A small network was shown many inputs. Here are its activations along a few directions, one row for each input.
Each table varies a few parts of the input and shows all the possible inputs, shuffled.
A made-up example of a description, with smaller parts first: ring(8) and (point or ring(9) or (values(3) and line(6))).
Shared parts are said once, and a part with two or three values counts as separate values.

Other details of the inputs vary at random and push rows far along two fixed directions, the same in every table; ignore that.

Rows:
r1: [  2 -17   5   8  22   6   1  -1   8   6 -25  -4  -9]
r2: [ -3  18  25 -25 -18 -13   0  12   7  46  -8  -1 -17]
r3: [  9   0 -14  16   3  10   7  -5  -6 -18  21   5  12]
r4: [ -1  12  -7  -1  -8  -2   2  -1  -7 -16  13  -1  10]
r5: [ -7 -15  12   6   7   8 -10  -2   1  -2 -31 -11  -5]
r6: [  1  28  14 -20 -29 -12   2   8   4  40  11   7  -9]
r7: [  0   4 -11  -2   1   0  -1   0  -5 -20  18   7  10]
r8: [ -2   1 -18   6  -4  -7   3  -4  -5 -20  17  -3   8]
r9: [  0   3 -19   5   2  -1   0  -4   1 -19  16  12   9]
r10: [  4   9  -7  11 -10   5   5  -4  -6 -11  15  -1  11]
r11: [ -5 -21  10   2  14  10 -13   0   4  -2 -26  -1  -6]
r12: [  1  33  14 -19 -24 -10   4   7   6  34   7  10  -7]
r13: [ 7  0  5  2  7  7  4  2  0  2 -3  2  1]
r14: [  6  29  14 -26 -17 -12   5  11   6  43  13  14 -11]
r15: [  7  13   1  -8 -12  -6   5   4   2  24  18  11  -4]
r16: [ -2 -11  15   5  11   8  -1   0   2   3 -31 -13  -4]
r17: [ -6 -24  11  -5  16   4  -9   2   2  -2 -23  -6  -8]
r18: [  1  -7 -24  10   2  -1  -2  -7  -2 -25  21   8   9]
r19: [ -3 -20  13   9  10   8  -3  -3   0   2 -25 -17  -4]
r20: [ -1   0 -21   3   6  -4   1  -4  -1 -22  18   8   9]
r21: [  6 -21  -7  18  16  11   4  -6  -5 -17   1  -6   5]
r22: [  2  23  14 -18 -23  -7   5   8  -3  23  13   1  -2]
r23: [  2 -20  14   0  18   6   1   4   0   9 -20 -10 -10]
r24: [ 1  6 11 -5 -2  0  3  3 -2  6 -6 -8  0]
r25: [  1  24   6  -9 -22  -6   3   3   4  25  10   7  -3]
r26: [  0  -5 -21   4   3  -5   1  -4  -3 -22  21   7   8]
r27: [-5  0 -3  0  3 -6 -2 -1  1 -6 -7 -6  0]
r28: [  1   6 -11   1  -2   3  -2  -1  -3 -19  15  12  10]
r29: [  2 -22   4  12  20   8  -1  -3   7   7 -23  -5  -9]
r30: [  3 -16  14  -1  20   7   1   3   2   8 -23  -9  -8]
r31: [ -2   4 -15   6 -10  -5   1  -5  -3 -13  15   0   7]
r32: [  0  14  -7   1 -11   1   1  -1  -6 -15  11   3  10]
r33: [  0   5  -8   4 -12   0  -1  -3  -7 -16  15  -1  10]
r34: [ -7 -18  12  -1  10   2  -7   1  -2  -3 -27 -16  -6]
r35: [  3   4  12 -15  -2  -7   3   8   5  31  -2   3 -13]
r36: [  0  -2 -22  10   0   1  -3  -6   0 -21  18  11   9]
r37: [ -2   9 -15   7 -10  -2   0  -4  -1 -11  12   3   7]
r38: [ -8 -13   6   4  12   1  -6  -2   6   0 -32  -9  -7]
r39: [  1  -2 -12   4  -3   2  -3  -3  -5 -20  20   8  10]
r40: [ -4 -12  11   2  14  -1   0  -1   5   8 -27 -14 -10]
Description of these inputs: values(2) and line(4) and ring(5).
The inputs of r2 and r22 match in every part but the values(2) part. If r25 is changed in the same way as r2 into r22, which row does it become?
Answer: r10
The inputs of r4 and r27 match in every part but the values(2) part. If r5 is changed in the same way as r4 into r27, which row does it become?
Answer: r37
Start at r15 and move only the line(4) part, one step at a time. The first step leads to r6. Which rows follow, in order?
Answer: r31, r18
Which other rows does r20 become when the values(2) part takes its other values? List them by row number.
Answer: r7
